A small network was shown many inputs. Here are its activations along a few directions, one row for each input.
In each table, some parts of the input vary, and every possible input appears once, in random order.
Descriptions start from the smaller parts, as in this example, which fits no table here: line(4) and (point or (values(2) and ring(5)) or ring(11)).
Shared parts are said once, and a part with two or three values counts as separate values.

Other details of the inputs shift rows strongly along two fixed directions, in all tables alike. That doesn't count.
These rows show it; all are for the same input, with only those details redrawn:
[ 12  19  -9  19   0 -15  -2  -7 -16  -3  12   8  15  -1]
[ -4 -16   7   3 -25  30   9  33   7  -7  37   8  13  -1]
[ -5 -12   7   8 -26  30  14  29   7  -9  37   8  15  -3]
[-12  -3   8  20 -29  34  30  22   8 -15  42  12  23  -6]
[ 24 -17 -10 -21  -1 -12 -40  23 -11  13   9  -2  -7   9]
[  2 -14   2   0 -20  21   0  28   2  -3  32   6  10   0]
[ 21  24 -15  17  11 -32 -16 -17 -24   2   1   5  10   2]
[ 10  32 -11  31   5 -23   6 -21 -20  -8   8  10  19  -2]

A family of inputs:
x1: [-14  18   1  17  13 -17   6 -27 -23 -21 -31  -4   5  14]
x2: [  7 -33 -13 -34  -6 -12 -41  22  -1  13   0  -4 -23  19]
x3: [ -8 -31   1 -33  -1  -7 -42  21 -15  -7 -13  -7 -26  34]
x4: [  2  46   2  34  19 -12  20 -40   5  10  -5  15  -6 -25]
x5: [-15  -3   5  -8  -4  36  47  -6  46   9  26  -3  -1 -32]
x6: [ -7  25   0  26  15 -19  22 -38 -11 -11 -44  -4  13  -4]
x7: [ 23   4 -13  -2   5 -23 -27   4 -18   8   4   0   2   6]
x8: [  0 -14  -4 -20   8 -18 -26  -1 -10   0 -27  -6 -14  17]
x9: [-10  21   7  -2  36  -6  25 -37   8  -1 -29 -22  -6  -9]
x10: [ 10 -23 -14 -26  -3 -15 -30   8   1  17  -5  -4 -17   9]
x11: [-33 -14  21   8 -20  40  37  13  12 -24  -4  -2  11   2]
x12: [-23 -19  14   0 -21  32  35  11  26  -9  -3   1   9  -9]
x13: [ 18  34 -13  30   7 -27   6 -24 -16   0   1   9  23 -10]
x14: [ -9  -8   2 -12  11 -11 -27  -1 -24 -14 -29  -9 -15  29]
x15: [  5 -21  18 -41  14   9 -36  20  13  22 -19  -7 -43   4]
x16: [ 35 -11  -6 -44  21   1 -24  13  25  38   7 -19 -14 -23]
x17: [-28 -22  17  -2 -23  35  31  17  21 -15   3   1   6  -2]
x18: [-43 -12  21   8 -18  34  19  16  -8 -40   8   2   3  25]
x19: [  1  -9   6   9 -26  30  25  22  19   1  30   6  22 -17]
x20: [ -8  21   1   0  29  -8  32 -39  16   3 -20 -13  -3 -18]
x21: [-17  37  22  26  26   7  20 -30  -4  -8 -22   0 -11  -5]
x22: [ 20 -16 -10 -19  -2 -13 -43  25 -18   8  12   0  -9  16]
x23: [  2  32 -20  32   8 -32  22 -45  -4   1 -13   8  13 -11]
x24: [ -4 -12  -3 -18   7 -19 -29   1 -16  -7 -23  -4 -16  24]
x25: [ 31  -2  10 -21  12   6 -36  22   8  35  10  -2 -23 -16]
x26: [ -6 -22  -2  -7 -23  19  21  10  30  11   9   2   5 -14]
x27: [ 23  20 -11  23   0 -13  15 -16   3  12   1   5  26 -24]
x28: [  0   1 -19  -2   4 -31 -25 -10 -19  -1  -2   6 -10  21]
- Changing only one part turns x26 into x6. The same change can be made to x2. Which row results? => x14
- What is each input in this table made of? => line(4) and (values(2) or line(5))
- Which other rows does x20 become when the values(2) part takes its other values? List them by row number. => x15

A family of inputs:
x29: [  9   5  -9   1   6 -23 -13  -5 -17  -4 -10  -3   8   9]
x30: [  9   7  -7   3   8 -16  -5  -6 -10  -1  -4  -4   8   1]
x31: [-6 -8  0 -5 -8 11  2  9 10  2 13  4 -7  0]
x32: [-3  4  9  5 -1 21 10  7  5 -2 18 -1  2 -6]
x33: [-20 -30  17 -36  10  14 -10  15   8  -2 -25 -17 -30  20]
x34: [  8  12 -16   4   7 -22  -3 -18  -4   6  -8   0   2  -2]
x35: [ 13  11  -5   6  11 -11  -2 -14  -7  10 -13  -5   3  -7]
x36: [ -5  14  -6  17   1 -15   0 -18 -15  -9  -2   8   3  10]
x37: [ -3 -11  -4  -8 -11   3   6   8  12   3   9   2  -2  -5]
x38: [ 15   4   1  -7  14  -8 -23  -2  -7  16 -13  -6 -13  -1]
x39: [ 7 10 -3 -2 10 -7 -6 -5 -3  0  2  2 -2 -1]
x40: [ -7  -7   8  -3 -11  12  -3  17  -4 -12  13   1   2   8]
x41: [-3 -1  5  7 -9 13 16  3 11 -1  4  3 10 -8]
x42: [-11 -12  -4   3 -18   9   9   8   1  -8   9   5   9   8]
x43: [ 1 -8  3 -7 -8  8  9  9 11 -2 13  1  6 -7]
x44: [ 0 -8 11 -9 -7  8 -3 12 10  5  3  4 -6 -5]
x45: [  5  16 -13  14   9 -13   6 -23  -5   7  -4  -3   6  -5]
x46: [-1 -6  8 -6 -4 13 -3 12  9  5  3  3 -5 -4]
x47: [-40  38   8  42  10   3  60 -54   0 -35 -27   2  20  -8]
x48: [  9   4  -7   8   3 -16  -8  -5 -14  -3 -17   1   4   5]
x49: [  9  -1 -10  -7  10 -19 -27  -6 -12   9  -7  -1 -15  11]
x50: [ -6 -21  -3  -7 -14  14   2  15   8   2  11  -1   3   4]
x51: [-7 -1  8  2 -5 15  4 12  1 -8 15  1  3  1]
x52: [ 11  -8  -9 -21   7 -21 -26   3  -1  13  -5  -1 -21   3]
x53: [  9   4  -2   0   6 -16 -24  -1 -17   1 -17   1  -8   9]
x54: [-9 -1  3  8 -5 19 12  3  9  2 17  1 -3 -3]
x55: [ 14  -2  -5  -3   7 -15 -16  -2  -9   8 -16  -4  -1   2]
x56: [-7  4  8  4 -6 12 17  3  9 -9 18  8  6 -9]
x57: [ -3  -5   8   4 -12  11  16   5  15  -1   6   4   7  -9]
x58: [  9  11  -7   3   7 -13   2 -10  -3   1  -2  -1   9  -4]
x59: [ -1 -10  10  -6  -5  13 -10  18   1   3   1   0  -6   2]
x60: [ 2 -5  3 -2 -4 17 11 10  6  2 14 -6  8 -6]
- What is each input in this table made of? => values(2) and (point or (values(3) and line(5)))
- Which other rows does x38 become when the values(3) part takes its other values? List them by row number. => x32, x54
- Which other rows does x32 become when the values(2) part takes its other values? List them by row number. => x60

A family of inputs:
x61: [-26  17  11  36 -15  20  39  -5  -1 -26  20  12  16   0]
x62: [-30 -13  22  11 -25  44  30  23   8 -25  19   7   9   3]
x63: [ -4  39  -3  34  14 -27  11 -34 -25 -16 -14   8  10   6]
x64: [-12  21  13  19  13   9  25 -22  -1 -10 -11  -4   6  -9]
x65: [  2 -12   8 -20   7  12 -10  17  12  12   1  -5 -16  -1]
x66: [-21  -6  22   5 -22  45  32  18  29  -2  36   6   1 -12]
x67: [ 14 -18 -17 -30   5 -24 -31   1   1  17 -11  -5 -14   7]
x68: [ -2 -41   3 -37 -16  25 -34  49  12   8  22  -1 -22  17]
x69: [ -3  40  -9  35  13 -28   8 -33 -23 -11  -6  10   9   4]
x70: [  6 -15 -14 -17   2 -18 -14  -2  -1   8 -17  -7 -10   4]
x71: [-16   9   0  16   0  -5  26 -23   1 -12 -20  -4  16  -1]
x72: [ 28  11  -9 -16  33 -35 -40 -20 -12  19 -21  -8 -23   0]
x73: [-21   5   1  22 -13  15  46 -11  16 -18  17   9  21  -9]
x74: [-28 -26  12   0 -27  41  39  19  25 -17  10   1  13  -5]
x75: [ -8 -16  13 -17  -7  12 -15  20  -7  -7  -8  -3  -8  14]
x76: [ 27  39 -28  34   4 -41  13 -35 -15   2   5   8  36 -16]
x77: [ 45  11 -27   1  13 -42 -48  -2 -31  23   1   2   2   6]
x78: [ 17 -17   2 -39  17  -5 -42  12  -2  20 -25 -16 -30   6]
x79: [ 29  24  -7  19   3 -14  -3  -5  -4  14  16  10  16 -23]
x80: [  5 -10 -11 -14   5 -18 -12  -8  -2   5 -23  -8  -6   5]
x81: [ -1 -42  17 -45  -6  34 -22  43  20  15   8 -13 -26   3]
- Changing only one part turns x74 into x62. The same change can be made to x80. Which row results? => x63
- What is each input in this table made of? => values(3) and (point or line(6))
